A small network was shown many inputs. Here are its activations along a few directions, one row for each input.
In each table, some parts of the input vary, and every possible input appears once, in random order.
A made-up example of a description, with smaller parts first: ring(5) and (point or line(9) or (values(3) and line(4))).
Shared parts are said once, and a part with two or three values counts as separate values.

Other details of the inputs vary at random and push rows far along two fixed directions, the same in every table; ignore that.

Table:
x1: [  2  -1 -33   4  14   4  -4  20 -87 -28 -24  -3  14]
x2: [ 10  26  28 -54 -25 -17 -36  19  -9 -10  19   0  33]
x3: [ 42 -19  -3 -41 -32  -3 -40  14  18  19  23 -22   6]
x4: [  9 -10 -49  33  29  14  11 -35 -41 -43   5  17   7]
x5: [-21   2  37  24  -9 -10  35   6  78  71   6  -4 -23]
x6: [ -2 -13 -50  12  34   5  16 -19 -53 -23   7  16  24]
x7: [ 33 -39 -59  27   9  -1  -6   0 -51  -2 -22 -15  -4]
x8: [-43  26  52  17 -11  -6  32  -2  74  30   1  13 -22]
x9: [-54 -22 -22  42  20  20  73  -9   9  38 -29 -30 -36]
x10: [-48   4  49   3 -31  -2   4  26  65  49 -29 -17 -20]
x11: [  5  17 -25  18  40   7  17 -19 -62 -59  -2  20  10]
x12: [ 47 -18  15 -34 -23   4 -43  -1  25 -11  15 -17 -15]
x13: [ 40 -18   2 -48 -31   5 -34   9  23  -1  24 -27  -3]
x14: [ 42 -11  -7 -34 -11   4 -13  -8  30  25  51  -6  18]
x15: [  1  20 -34  22  41  -2   9 -12 -68 -37   0  32  21]
x16: [ 48 -10  11 -28  -2  10 -18 -23  37  -3  43  -3  -1]
x17: [  6   9 -19  12  22   1  -7   2 -73 -68 -33   2  -4]
x18: [  3 -24 -54  10  12   8  -9  -4 -60 -20 -33  -7  11]
x19: [ 30   1  22 -38 -27  -8 -40   9  12 -17  12   7  12]
x20: [-47  16  59  17 -32  -9   1  15  68  20 -28  -4 -37]
x21: [ 25   7   4 -35  -5   2 -22 -13  26   5  41  18  32]
x22: [ 53 -16  13 -16 -21 -11 -48  -1  27  -3  17  -5 -11]
x23: [-67  -4  -1  59   5   1  42   9  -7   6 -73 -13 -42]
x24: [ 54  -9   8 -11  -1  -3 -23 -23  39   5  46   9   3]
x25: [ 22  35  35 -31 -13 -20 -49  20  -3 -27  11  21  15]
x26: [-68  -1  -7  55  24   6  69  -6  -4  25 -39   2 -22]
x27: [-80 -10  -3  47  10  -5  43  18 -15  23 -68 -13 -29]
x28: [  9 -21 -57  16  30  21  11 -21 -42 -14   4   3  24]
x29: [ 20  31  25 -39  -5  -3 -13  12  -1  -1  48  21  34]
x30: [-71  46  62  -9 -11 -12  42  16  45  50   5   5   6]
Description of these inputs: values(2) and (line(4) or ring(5) or line(6)).
The inputs of x18 and x21 match in every part but the values(2) part. If x19 is changed in the same way as x18 into x21, which row does it become? -> x26
Change only the values(2) part in x24. List by row number the other rows that result. -> x22
Change only the values(2) part in x5. List by row number the other rows that result. -> x7

Table:
x31: [  5  -7 -40  28   9  -1   4  12 -78 -37 -25  13   3]
x32: [ 64 -25 -43 -49  -3  12 -50 -14 -39 -35  27 -15  15]
x33: [ 25   8  40 -36 -22  -9 -52  27  21   3   9   4  21]
x34: [ 16  14  41 -38  -5  -4 -23 -16  35 -17  49  24   9]
x35: [-21 -15  11  13 -10  -5  30  -3  21  16 -12 -33 -28]
x36: [-50  13   2 -13   5   8  50  10   1  45   9 -10  17]
x37: [-19 -13   2  12 -11  -5   2  13  13  43 -30 -18 -28]
x38: [-34  26  28  12   5   2  31 -14  11   0 -24   5  -7]
x39: [-10 -23 -59   9   6  14   0 -13 -58 -34 -28 -14   6]
x40: [ 16   8  43 -50 -20   5 -42  19  24 -14  14  -7  17]
x41: [-41  12   0   3   4  -5  38  19   0  61   4   1  23]
x42: [ 16 -16 -54  34  28  35  16 -28 -44 -27  -1 -12  -6]
x43: [-34   4  23  31  14 -12  19  -6  14  18  -7  23 -14]
x44: [ 48 -14  22 -44 -16   9 -20  -8  55   7  37  -4  -5]
x45: [-34   0   4  19   8   7  33  -9  39   4  -5   3 -15]
x46: [  9   4 -36  32  29  -3   9 -22 -64 -28 -26  18  17]
x47: [-42  34  27   7  12  -7  20  12   5  -6 -21  -2 -22]
x48: [-12   4   6  44   2  10  16  -1  30  33  -7  -3 -21]
x49: [ 20   4  16 -32 -40 -16 -49   9  32   7  17   4  17]
x50: [-32  32  24  21  11 -21  10  19   1   9 -25   9 -17]
x51: [ 95 -36 -46 -27   7   4 -45 -16 -23 -24  36   9  23]
x52: [ 44  -8  24 -24 -31 -26 -34   4  41  12  36 -11   4]
x53: [-39  17  28   8 -16   3  27  24   1  -8 -22  -1 -21]
x54: [ 10 -22 -62  40  33   3  10 -18 -37 -25  -6  16  11]
The inputs of x50 and x47 match in every part but one. If x48 is changed in the same way as x50 into x47, which row does it become? -> x42
What is each input in this table made of? -> values(2) and (point or ring(11))
Change only the values(2) part in x45. List by row number the other rows that result. -> x54
Change only the values(2) part in x52. List by row number the other rows that result. -> x35
